These are the activations of a small neural network, seen along a few directions. Each row is one input.
In each table, some parts of the input vary, and every possible input appears once, in random order.
A made-up example of a description, with smaller parts first: one of 4 places along a line, together with either a single point or (one of 2 separate values, together with one of 5 places around a ring) or one of 11 places along a line.
Shared parts are said once, and a part with two or three values counts as separate values.
In the rows, 128 means zero.

Other details of the inputs shift rows strongly along three fixed directions, in all tables alike. That doesn't count.

A family of inputs:
x1: [158 143 113 142 113 157  97 174 131 129 154]
x2: [113 192  67 132 142 176 106 132 133 119 144]
x3: [111  89 168 136  77 120 155 115 134 138 110]
x4: [157 134 101 134 158 140  89 176 124 130 159]
x5: [ 97 135 135 122 156 127 141 104 124 130 101]
x6: [118  96 165 114  75  99 150 112 147 109 111]
x7: [115 105 161 111  77 103 153 107 149 111 111]
x8: [124 101 142 125 178 105 130 105 113 139 113]
x9: [152  89 141 118 222  89 127 106  84 153 102]
x10: [180 145 101 112 140 115  80 155 121 123 157]
x11: [ 71 161 125 112 102 130 181  69 134  99 102]
x12: [147 142 112 104 168 101 118 110 115 120 121]
x13: [130 113 131 127 186 111 157  98 116 141 107]
x14: [132 199  70 117 121 144 100 112 128 108 137]
x15: [125 122 117 122 208 118 150  85 108 138 101]
x16: [100 150 116 141 108 144 164  97 141 128 114]
x17: [147 147 115 135 112 146  87 175 133 137 157]
x18: [ 80 188  84 130 166 154 151  90 129 118 105]
x19: [ 41 206  95 131 120 162 194  63 152 116  89]
x20: [171 141 102 115 144 123  89 162 110 116 168]
x21: [124  95 150 144 103 122 151 126 138 129 121]
x22: [146 103 145 147  75 128 101 169 143 138 161]
x23: [156 140 117 135 138 148 107 161 125 133 145]
x24: [158 141 111 131 153 137  78 172 118 139 154]
x25: [131 146 107 136 121 147  98 132 130 135 149]
x26: [128  88 154 144  65 137 121 178 155 119 149]
x27: [109 105 163 133 105 119 138 138 138 131 115]
x28: [ 94 170 108 129 156 156 155  88 124 121  97]
x29: [113  99 157 140 102 114 137 123 138 134 124]
x30: [137  55 187 103 134  78 154 127 120 116 120]
x31: [109  98 163 133  79 124 157 109 136 140 110]
x32: [159  95 136 118 232  88 112 121  96 154 124]
x33: [151 161  96 141  94 157  96 150 125 144 157]
x34: [109 188  73 144 115 175 128 104 134 122 132]
x35: [142  93 162 142  62 145 123 174 150 125 143]
x36: [129  96 164 137  61 135 111 174 151 131 145]
x37: [148  62 180 129 162 100 142 144 118 134 110]
x38: [167 101 134  95 227  78 123 125  89 127 129]
x39: [145 163  94 124  95 144  97 154 125 106 166]
x40: [ 95 118 158 138  67 126 172 101 140 139 105]
Description of these inputs: one of 5 places along a line, together with either one of 2 separate values or one of 6 places around a ring.
Changing only the place on the line of 5 turns x12 into x10. The same change can be made to x4. Which row results?
Answer: x19
Changing only the place on the line of 5 turns x18 into x26. The same change can be made to x9. Which row results?
Answer: x3
A walk changes only the place on the line of 5. It starts at x15 and steps to x34. List the rest of the walk in order.
Answer: x21, x16, x13
Which other rows agree with x36 in the place on the line of 5? List them by row number.
Answer: x2, x7, x15, x25, x30, x31, x35
Change only the choice among 2 separate values in x12. List by row number the other rows that result.
Answer: x20

A family of inputs:
x41: [161 145  79 137 148 118  93 131 110 145 173]
x42: [192 115  96 104 113 112  77 151 113  93 179]
x43: [150  90 147 126 163 112 150  97 102 161 103]
x44: [161 134 147  86 115 105 124 128 112 103 118]
x45: [158  87 141 129 184 130 158 149 104 121 123]
x46: [131 136 134  73 171  85 113 109 105  98 108]
x47: [160 140 113  93 136 110 144  93 105  96 118]
x48: [106 114 126 151  58 145 163 134 169 110 141]
x49: [117 104 183 138  56 154 166 178 152 113 126]
x50: [147 141  81 146 106 159  89 130 123 146 165]
x51: [103 195  61 127 193 155 113 113 134 112 141]
x52: [110  83 175 114 182 108 148 159 119 119 108]
x53: [126 164 128 123 156 124 150 111 131 139 101]
x54: [ 81 165 122 148  62 176 103 133 145 130 114]
x55: [122 223  23 143 166 163 113  90 131 123 147]
x56: [ 86 133 171 147  64 158 160 101 138 141  81]
x57: [102 158 119 145  63 165 188 113 163 112 117]
x58: [110 103 160 104  36 103 129 124 158  80 142]
x59: [141 130 106 140 112 148  60 156 132 144 174]
x60: [134 158  84 134 155 132  83 145 141 128 162]
x61: [194 126 105 143 109 135  98 178 131 141 166]
x62: [122 149 135 120 183 128 163 117 125 129  93]
x63: [151 104 145 125 168  85 160 100 101 154 116]
x64: [132  85 170 114 163  78 126 152 136 141 112]
x65: [124  88 170 112 181  95 134 155 133 128 110]
x66: [120  83 176 114 165  93 118 127 115 160 104]
x67: [ 52 170 144 123  83 111 169  87 147 137  96]
x68: [181 138 135 133  93 122  83 186 121 155 166]
x69: [175  76 121 163 100 147  70 170 120 140 165]
x70: [ 36 150 130 152  80 161 157  64 153 123  90]
x71: [104 183  66 134 182 173 104 139 124 103 154]
x72: [ 93 180 124 116 168 146 158  62 111 156  80]
x73: [107 101 150 122 166  74 135 100 121 145 125]
x74: [135  67 151 157  42 150 142 189 155 103 172]
x75: [152  66 162 142 159 119 142 110 101 151  92]
What is each input in this table made of?
Answer: one of 5 places around a ring, together with either a single point or one of 6 places along a line
Changing only the place on the ring of 5 turns x56 into x75. The same change can be made to x53. Which row results?
Answer: x61
Which other rows agree with x41 in the place on the ring of 5? List them by row number.
Answer: x42, x48, x50, x55, x69, x74
Change only the place on the ring of 5 in x41. List by row number the other rows that result.
Answer: x63, x67, x68, x73
Change only the place on the line of 6 in x71. List by row number the other rows that result.
Answer: x51, x59, x60, x70, x73

A family of inputs:
x76: [149 141 113 143 163 151  91 163 124 148 134]
x77: [116 131 114 146 155 140 145  92 125 139 115]
x78: [155 104 145 143 155 139  93 171 124 144 135]
x79: [118 132 140 111 136 104 158  73 126 135  92]
x80: [ 89 129 119 134 158 141 172  70 116 135  95]
x81: [168 170  81 124 159 152  90 156 118 106 154]
x82: [118 141 120 112 153 134 155 109 116 103 110]
x83: [ 86 128 146 110 161 105 169  92 133 121 110]
x84: [160 136 119 117 138 121 103 116 114 135 133]
x85: [ 77 137 129 158  38 155 176 105 162 135 119]
x86: [177 110 128 115 130 104  96 149 112 146 143]
x87: [146  50 185 130  42 102 116 203 165 122 164]
x88: [176  33 193 105 137  75 121 139 105 141 123]
x89: [103 116 128 141 156 123 168  81 130 143  96]
x90: [ 79 151 142 133 167 139 170  91 123 146  91]
x91: [ 84 131 154 140  31 129 155 107 162 105 116]
x92: [104 215  74 160  49 209  99 167 154 136 155]
x93: [124 150  95 111 153 146 103 133 123 112 145]
x94: [182  97 148 115 135  97  99 148 110 147 153]
x95: [140 133 134 139  30 149 127 175 165 103 153]
x96: [100 117 141 112 163 103 155  99 139 119 104]
x97: [156 139 105 126 148 115  85 143 117 125 143]
x98: [132 151  99 125 135 118 105 132 115 126 134]
x99: [ 99 114 146 111 160 109 153  98 138 115 105]
x100: [143 106 128 119 141 111 101 138 106 118 135]
x101: [135 106 143 135 152 146 110 155 115 142 125]
x102: [138 219  57 123 159 164 110 131 114 109 152]
x103: [ 94 111 155 158  46 143 173 117 157 138 133]
x104: [144 163  92 118 150 137 124 144 120 114 136]
x105: [148  80 167 124 142  78 119 143 111 131 137]
What is each input in this table made of?
Answer: one of 5 places along a line, together with either one of 2 separate values or one of 4 places along a line
Changing only the place on the line of 5 turns x102 into x81. The same change can be made to x105. Which row results?
Answer: x91
Change only the choice among 2 separate values in x90. List by row number the other rows that result.
Answer: x103
Change only the place on the line of 4 in x87. List by row number the other rows that result.
Answer: x86, x98, x104
A walk changes only the place on the line of 4. It starts at x82 and steps to x93. List the rest of the walk in order.
Answer: x100, x88

A family of inputs:
x106: [143  85 127 147 177 135 115 113 128 146 104]
x107: [ 98 124 137 138 100 161 138 140 170 102 105]
x108: [161 111 137 121 138 111 165 128 138 132 121]
x109: [128 145 161 121 117 129 134 131 114 122 104]
x110: [127  92 125 128 133 112 143 120 115 102 136]
x111: [169 193  18 141 161 168  43 137  88 125 186]
x112: [ 67 252  27 129 148 171 141  19 136 121 131]
x113: [130 117 135 121 138  93 143 144 137 106 117]
x114: [153 102 139  98 185 111 104 114  83 155 120]
x115: [136 139 144 119 113 112 137 114 136 159 109]
x116: [ 85 155 135 110 101 117 125 105 156 113 135]
x117: [134 137 140 144  81 153 168 122 129 107 122]
x118: [ 86 143 136 133 110 157 121 123 160 121  92]
x119: [109 116 130 117 120 117 135 135 124  90 131]
x120: [ 81 140 142 154 111 144 138 129 132 165 129]
x121: [140 125 131 111 187  78 110 136 112 130 109]
x122: [156 122 131 132 108 120 149 116 138 154 124]
x123: [152 126 151 115 174 121 143 137 102 109 109]
x124: [151 212  37 116 166 161  27 164  94 111 177]
x125: [155 122 155 127 157 114 117 118  90 149 106]
x126: [126 126 133 136 106  96 118 123 130 143 116]
x127: [155  93 121 113 204  91 124 111 120 117 151]
x128: [120 164 129 111 103 134 167 128 157 116 114]
x129: [198  82 144 114  68 145  71 235 128 111 195]
x130: [135 107 130 113 119 141 158 117 118 116 131]
x131: [ 92 124 133 168  93 154 158 129 140 158 141]
x132: [143 105 123 136 134  97 151 129 133 115 123]
x133: [180 106 138 134 189 116 127 113  81 146 116]
x134: [120  98 149 141 139 134 105 121 140 148  97]
x135: [111 108 134 156 136 143 162 150 134 138 145]
x136: [ 74 147 147 140 119 144 143 147 139 144 127]
x137: [119 158 148 112  79 125 145 134 156 134 112]
x138: [134  86 133 145 149 143 137 129 148 118 108]
x139: [116 125 151  95 117 129 130 127 116 126 117]
x140: [163 113 135 145   5 135  41 198 165 134 214]
x141: [137 107 129 121 107 140 141 106 112 140 131]
x142: [ 94 121 147 140 145 137 158 159 137 129 134]
x143: [165 100 113 134 190  81 121 114 104 146 119]
x144: [ 92 148 125 112 107 124 144 110 161  94 142]
x145: [ 85 143 121 131  87 126 124  93 120 125 119]
Changing only one part turns x132 into x126. The same change can be made to x110. Which row results?
Answer: x145
Changing only one part turns x137 into x108. The same change can be made to x109. Which row results?
Answer: x117
What is each input in this table made of?
Answer: one of 5 places around a ring, together with either one of 2 separate values or one of 6 places around a ring
Change only the choice among 2 separate values in x135. List by row number the other rows that result.
Answer: x138
Change only the place on the ring of 5 in x139. List by row number the other rows that result.
Answer: x114, x129, x130, x141
